These are the activations of a small neural network, seen along a few directions. Each row is one input.
Each table varies a few parts of the input and shows all the possible inputs, shuffled.
Descriptions start from the smaller parts, as in this example, which fits no table here: one of 8 places around a ring, together with either a single point or one of 9 places around a ring or (one of 3 separate values, together with one of 4 places along a line).
Shared parts are said once, and a part with two or three values counts as separate values.

Rows:
row 1: [-19  56  48 -60  15 -83  -8  42 -42  40  -7   5 -31 -47  -1]
row 2: [ 33 -48 -20  34  17  52 -15 -16  44 -38  36  -4  16  36  -7]
row 3: [-33 -16  -3   0   4   7  12 -16 -70  75 -21 -16  -4   5  30]
row 4: [ 22 -49 -25  26  -3  48   0 -15  31 -44  53  -2  21  49   0]
row 5: [-38  -8  -3   9  14   3  15  -7 -58  83 -27  -7  -1  21  19]
row 6: [ 55 -14   6 -23  -5 -11  13  29  51 -91  52  -4 -24   6  -2]
row 7: [ 64   1   9 -16 -14 -14   9  39  46 -85  47  14 -12  11 -23]
row 8: [-72  38  15  -5  -9 -40 -26 -30 -19  49 -56   7  17 -48   6]
row 9: [-31 -14   7  11  22   1   1 -12 -57  81 -33 -10  -8   1  20]
row 10: [  2  36 -53  37 -44  45 -14 -24  71 -66 -13  34  49   7 -40]
row 11: [-24 -16   5   7  15  22   6 -20 -63  87 -43 -16 -22 -10  26]
row 12: [  3  16 -40  31 -35  26 -11 -27  72 -71  -5  22  59  16 -25]
row 13: [ 23 -41 -29  29   1  43   5 -11  35 -38  51   0  30  62  -4]
row 14: [-67  44   0  -3 -11 -31  -6 -24 -23  60 -68   5  25 -40   2]
row 15: [ -9  29  41 -57  10 -54  17  29 -52  37 -24 -27 -48 -44  15]
row 16: [ 35 -51 -21  30   7  64  -9 -19  40 -39  33  -4   7  34  -4]
row 17: [ -9  37  27 -47   1 -57  18  42 -53  42 -19 -18 -45 -38   2]
row 18: [ 16 -39 -21  32   8  47  -2  -5  36 -34  45   5  25  65 -14]
row 19: [ 20 -46 -13  38  17  44 -13  -8  41 -34  43   4  19  44 -15]
row 20: [-51  50 -13  -5 -26 -19   2 -29 -29  57 -86  10  31 -29   3]
row 21: [-12  12 -26  33 -22  20 -16 -32  76 -61  13  26  48   2 -31]
row 22: [ 57  17  14 -24 -10 -29   1  47  58 -80  54  19 -10   7 -13]
row 23: [-13   4  49 -45  20 -51  12  42 -56  22 -18 -29 -56 -55  14]
row 24: [  0  41  42 -46   0 -56  15  42 -52  36 -23  -8 -35 -36  -4]
row 25: [-47  67 -27   5 -37  -4   0 -31 -29  52 -96  20  23 -36  -8]
row 26: [ 48 -33  17  -8  10  -6   9  38  42 -96  54  -5 -34  -7  -6]
row 27: [-21 -16  13  10  20  15  -2 -25 -61  86 -42 -22 -25 -18  31]
row 28: [-29 -17  -2   1   5  12  13 -17 -70  81 -30 -14  -9  -1  28]
row 29: [ 35 -51 -14  35  13  59 -15 -21  45 -40  36  -7   5  28   0]
row 30: [ -8  57  45 -56   6 -73   4  48 -43  45 -17  -4 -34 -43   4]
row 31: [ 56  -4  -5 -15 -13 -15  12  37  45 -83  52   5 -21  11 -18]
row 32: [-34  -8  -7   3   9  -2  19 -15 -66  84 -23 -13   3  16  27]
row 33: [ 46  22  17 -27   5 -38 -11  34  56 -85  64  27 -11   2 -18]
row 34: [ -2   5 -13  30 -10  14 -34 -35  78 -75  12  21  47  -1 -19]
row 35: [-24 -17   4   8  18   8  -2 -14 -56  83 -39 -16 -12  -9  24]
row 36: [ 30 -50 -26  28   1  55   1 -17  33 -41  44   0  18  43  -3]
Question: What is each input in this table made of?
Answer: one of 2 separate values, together with either one of 4 places along a line or one of 6 places along a line or one of 8 places around a ring
Question: Changing only the choice among 2 separate values turns row 3 into row 4. The same change can be made to row 20. Which row results?
Answer: row 12
Question: Change only the choice among 2 separate values in row 5. List by row number the other rows that result.
Answer: row 18

Rows:
row 37: [  8 -43 -12  26  12  40   6 -14 -16   5  13  -6   3  28   1]
row 38: [-14 -30 -19  30   5  32  10 -24 -10  28   6  -3  11  20  20]
row 39: [  37   24   -3    0  -28  -19   -6   16   79 -103   33   30   20   -6
  -27]
row 40: [ 37 -47  -8   9   3  29  -3   4  30 -43  37  -5  -8  33   6]
row 41: [  41   19   -9   -8   -9    0  -14   33   77 -102   51   29   13   13
  -30]
row 42: [ 44  -9  -3  -4  -2   1  -4  12  67 -95  65   9  -2  15 -16]
row 43: [-30  -8 -27  23   0  29  -9 -41 -17  42 -21   0  16   8  15]
row 44: [-38  26 -24  24 -21  25   1 -43 -16  40 -81  -2  32 -19  -6]
row 45: [ -29   53   38  -63   -2  -77   31   26 -104   94  -48  -22  -37  -44
   23]
row 46: [-35  41  55 -53  26 -77 -10  19 -78  89 -53 -11 -58 -64  28]
row 47: [ 43 -23  -1   7   4  13  -7  25  58 -67  63   3   7  35 -26]
row 48: [ 30 -44  -5  25  14  42  -3  -5  20  -9  28  -3   5  37   4]
row 49: [-38  30  43 -44  13 -56  14  32 -78  78 -46 -25 -49 -64  15]
row 50: [-57   9 -25  29 -16  17  -6 -39 -11  43 -47   7  47   8  -6]
Question: What is each input in this table made of?
Answer: either one of 3 separate values or one of 11 places along a line
Question: List by row number the other inputs of the same sort as row 46.
Answer: row 45, row 49

Rows:
row 51: [ 15   7  23  -9   1 -17  24  10 -61  48 -26   3 -22 -15  11]
row 52: [ -3  -6 -13  26  18   3 -10  30  38 -25  66  28  28  48 -39]
row 53: [ -1  19  13 -40   8  -9   2  34 -58  49 -32 -15 -38 -17  -9]
row 54: [  2  -2   6   0  16 -19   5  -5 -37  64 -20   1 -29   5  34]
row 55: [ 45  40 -29 -32 -42  -9  -4  18  67 -91  43  35  24  30 -13]
row 56: [ 23  -7 -17  40  -2  53 -48 -21  76 -51   2  26   6 -26 -22]
row 57: [-21  14  17   0  13 -11 -23 -44 -14  54 -15  -3  26   5  19]
row 58: [ -6  32  25 -20  -2 -29  27  20 -34  37 -39 -22  -8 -28  -6]
row 59: [-42  -7   6   7  -9 -16  -6 -34 -24  23 -32  -8  17 -11  10]
row 60: [ 43 -56 -56  38 -24  83  29 -15  36 -55  43  -6  29  70  -6]
row 61: [ 33 -54  24  -4  23  -1 -20   9  56 -84  93 -14 -33 -10  10]
row 62: [-54  12  -7  -3  15  -2   5  -8 -29   9 -39  -9   1 -21   8]
row 63: [-33   7  10  -1 -15 -27  19   8 -17  23 -44 -16  -1 -28   4]
Question: What is each input in this table made of?
Answer: either one of 5 separate values or one of 8 places around a ring
Question: Start at row 57 and move only the place on the ring of 8, one step at a time. The first step leads to row 59. Which rows follow, in order?
Answer: row 62, row 63, row 58, row 53, row 51, row 54

Rows:
row 64: [-36  13   3  -2   6  -6  -8 -19 -28  41 -32  -8   4 -17   9]
row 65: [-20  31  -4 -10  -7  -9   4  -5 -31  43 -42  -2   6 -11   5]
row 66: [-20 -16   5   4  15   6   6 -13 -38  55 -21 -14  -4   3  19]
row 67: [ 51  19  42 -57  -3 -68  12  59  26 -76  54   1 -47 -28  -4]
row 68: [-19  15  -1  -8  -1  -9  12   1 -39  52 -18   1  -1   0  11]
row 69: [ 24 -35 -11  22  10  33  -3  -6  33 -32  32  -4  12  34  -1]
row 70: [ 12  -2 -11  15 -14  10  -5  -4  42 -47  15  11  21  10 -19]
row 71: [-31  22   4  -2  -9 -17   1  -8 -28  42 -40  -2   6 -19   1]
row 72: [-32   2   4   5   6  -2  -7 -20 -24  47 -33  -7  -5 -21  14]
row 73: [  6  43  57 -64  12 -89  10  66 -41   6  -6  -5 -63 -58  -4]
row 74: [ 12 -22 -11  24  -2  24 -14 -12  46 -42  22  10  11   9  -5]
row 75: [-15   1   3  -4   7   5   1  -7 -41  57 -21  -7  -4   2  11]
row 76: [ 21 -31 -14  27   2  35  -7 -15  34 -39  24   5   9  19  -1]
row 77: [  4 -14 -12  18  -6  17 -10 -10  39 -51  22   8  19  11 -15]
row 78: [ 22   8 -19   5 -12  17  -1   0  39 -43  11  12  19  18 -14]
row 79: [ 24  -5 -19   7  -3  18   7   8  29 -32  35   9  14  31  -9]
row 80: [ 24 -24 -15  14  -5  24  -3   0  26 -35  31   7   8  30 -10]
row 81: [-25  -7  -2   7   3  13   5 -15 -43  50 -33 -14  -6 -12  10]
Question: What is each input in this table made of?
Answer: one of 2 separate values, together with either a single point or one of 8 places around a ring
Question: Changing only the choice among 2 separate values turns row 70 into row 71. The same change can be made to row 69. Which row results?
Answer: row 66
Question: Change only the choice among 2 separate values in row 80. List by row number the other rows that result.
Answer: row 75

Rows:
row 82: [  7 -11 -12  23   0  21 -18 -13  56 -44  18  13  26  24 -14]
row 83: [ -3   5 -21  19 -17  13 -11 -26  38 -38  18  16  42  24  -7]
row 84: [-20   1  24  -8  16 -25  -6   6 -15  12  -3 -13 -23 -36  11]
row 85: [-10  -2  23 -10  13 -15  -9  -4  -4   1 -16 -14 -22 -36  13]
row 86: [-20  42  -7 -16 -18 -18   7   3 -20  27 -44   6   5 -21  -6]
row 87: [-16 -32   5  13  28  30   0 -18 -69 103 -10 -16 -15  19  30]
row 88: [-14  10  24 -20  11 -38   1  15 -32  32   1  -8 -18 -10   7]
row 89: [ 25 -23  -9  18   2  29  -8   2  44 -48  29  14   7  13 -13]
row 90: [-10  34  10 -17  -3 -30  13  15 -34  42 -22   9  -5  -6   2]
row 91: [  0  -2  21  -5   5  -8 -14 -16   0   3 -31 -12 -17 -40  10]
row 92: [ 39 -22  -8 -10 -13   3  22  24  15 -39  47  -3  -9  31   3]
row 93: [-13  39  -1 -18 -11 -21   6  15 -28  33 -36   7   2 -10  -1]
row 94: [ 13 -17  -7  25   2  25 -19  -6  50 -43  26   6  24  12 -17]
row 95: [-19  45  -8 -15 -26 -11   4  -4 -15  24 -41   7   4 -28  -8]
row 96: [-49 -21 -24  24  -5  29  16 -37 -47  60 -55 -19  15   3  17]
row 97: [ 38 -23  -5  -9  -1  13  20  28  18 -50  40  -9  -4  31 -10]
row 98: [-17   1  26 -20  16 -28  -5   7 -28  20  -1 -10 -23 -22   7]
row 99: [ 43 -21 -13   8  -5  25  10   9  23 -51  39   6 -10  19  -2]
row 100: [ -1  -2 -23  24  -6  13 -14 -23  48 -37  20  17  34  20 -10]
row 101: [ 38 -21 -11  13   1  30  -3   9  37 -49  30   1  -4  20 -17]
row 102: [-12  20  18 -18   9 -37   8  15 -39  41 -11   0 -10  -8   3]
Question: What is each input in this table made of?
Answer: either one of 2 separate values or one of 9 places along a line or one of 10 places along a line
Question: Which of the alternatives is row 87?
Answer: one of 2 separate values
Question: Start at row 92 and move only the place on the line of 9, one step at a time. The first step leads to row 97. Which rows follow, in order?
Answer: row 99, row 101, row 89, row 94, row 82, row 100, row 83
